[168 155 126 143 141 113 148 124 171 165 162  88 149 151  89 138  91 166
 156 130  86 172  81  96 111 150 103 138 125  97 148 147  96 166]  K_567
[115  84 165  78 162 150 170 135  91 144  86 141  83 177 117 175 118 133
 153  93  86  90 170  96 102 142 158  99 149 130 151 128 119  82]  K_222
[128 168  85  87 155  92 138  81 166 148 174  79 152 100 109 177  92  91
 109 156 130 131  88 119 164 169 175 154 106 153 145 127 102  82]  K_472
[163 160  81 153 103 120 165 138  91 172 161 128 131  82  92  84 101 117
 132 178 157 120 101 110  80 179 146  81 176 134  92 150  86 127]  K_214
[149  93 135  94 123  88 170 130 163 123 172 141 104  94 108 141 116 134
 126 176 122 159 142 111  90  79 177 155 146  88  91 109 168 114]  K_853
[168 155 126 143 141 113 148 124 171 165 162  88 149 151  89 138  91 166
 156 178 122 165 116 113 121 106 121 115 121 126 115 152 126  93]  K_594
shift +1: [127 102]	[128 103]
shift -1: [132]	[131]
shift -1: [138]	[137]

[155 142 140 108] -> K_944
[185 140 142 105] -> K_241
[121 145 139 126] -> K_176
[168 122 130 114] -> K_336
shift +1: [139]	[140]
shift -1: [145]	[144]
shift -1: [142]	[141]
shift -1: [155 142]	[154 141]
shift -1: [155]	[154]
shift -1: [168 122 130]	[167 121 129]
shift +1: [168 122 130]	[169 123 131]

[138 115 121 131] -> K_503
[ 72 111 109 158] -> K_299
[114 109 113 150] -> K_29
shift -1: [138]	[137]
shift +1: [114 109 113]	[115 110 114]
shift -1: [ 72 111 109]	[ 71 110 108]
shift -1: [109]	[108]
shift -1: [114 109 113]	[113 108 112]
shift +1: [138]	[139]

[106 100 140 150  89 137] -> K_613
[133 181 162 158 151 157] -> K_597
[174 161 126 133 134 147] -> K_950
[147 181 162 158 151 157] -> K_682
[133 151 119  99 143  76] -> K_916
[113 121 133 124 107 157] -> K_341
shift +1: [161]	[162]
shift -1: [113 121 133 124]	[112 120 132 123]
shift +1: [133 134]	[134 135]
shift -1: [181]	[180]
shift -1: [162 158]	[161 157]
shift +1: [181 162 158]	[182 163 159]

[141 139 101 104 109]  K_422
[178 155 142 141 137]  K_869
[134 139 139 117 134]  K_293
shift +1: [139]	[140]
shift -1: [142]	[141]
shift -1: [141 139 101]	[140 138 100]

[114 110 111 149 145 162 121 152 159 146] : K_767
[135  84 107 152 166 114 159 155 128 158] : K_820
[153  97 134 138 158 112 168 138 116 158] : K_834
[126 159 146 114  99 133 110 109 122 101] : K_995
[122 148 146 118 121 151 105 108 141 131] : K_960
[123 149 129 123 113 138 109 119 130 113] : K_173
[134  85 108 157 167 124 153 162 134 159] : K_681
[156 141 154 116 122 110 146 112  97 136] : K_337
[124 151 145 117 117 154 107 114 142 132] : K_787
[149 101 132 138 157 103 167 136 114 155] : K_864
shift -1: [130]	[129]
shift +1: [110]	[111]
shift +1: [133 110 109]	[134 111 110]
shift -1: [167 136]	[166 135]
shift -1: [114 110 111]	[113 109 110]
shift -1: [133]	[132]

[151 133  93 148 112 123 110 125 131 102 120 140 157 127 114 137 181 123
 104 149 129  86 161] = K_362
[104 122  95 158 111 109 119 135 118 106 157 135  85 125 133 101 146 150
 152 135 141  96 130] = K_76
[126 158 150 121 130 139 163  97 135 157 107 142 142 122 149  96 179 146
 130 155 124 122 115] = K_382
[139 126 104 154 128 152 135 107 144 103 125 121 147 141 102 145 166 124
  97 159  98  77 141] = K_570
[104 127 116  95 129 127 165 101 124 156 148 136 157 125 126 138 167 119
 154 131 150  97 120] = K_133
[137 138 132 138 113 165 157  87 173 131 124 152 169 117 113 101 184 154
 112 138 117 123 136] = K_965
[ 98 115 142 154 116 115 113 122 145 125 112 142 162  98 106 105 155 108
 120 143 129  76 160] = K_68
shift -1: [148]	[147]
shift +1: [116  95]	[117  96]

[127 159 129 130] : K_801
[127 158 139 134] : K_512
[171 173 122 147] : K_333
[128 155 133 149] : K_769
[170 170 125 161] : K_915
[127 159 129 141] : K_66
[147 181 127 157] : K_690
[111 155 133 149] : K_387
[111 132 103 141] : K_679
shift +1: [155 133]	[156 134]
shift +1: [111 132 103]	[112 133 104]
shift -1: [170 170 125]	[169 169 124]
shift -1: [127]	[126]
shift -1: [173]	[172]

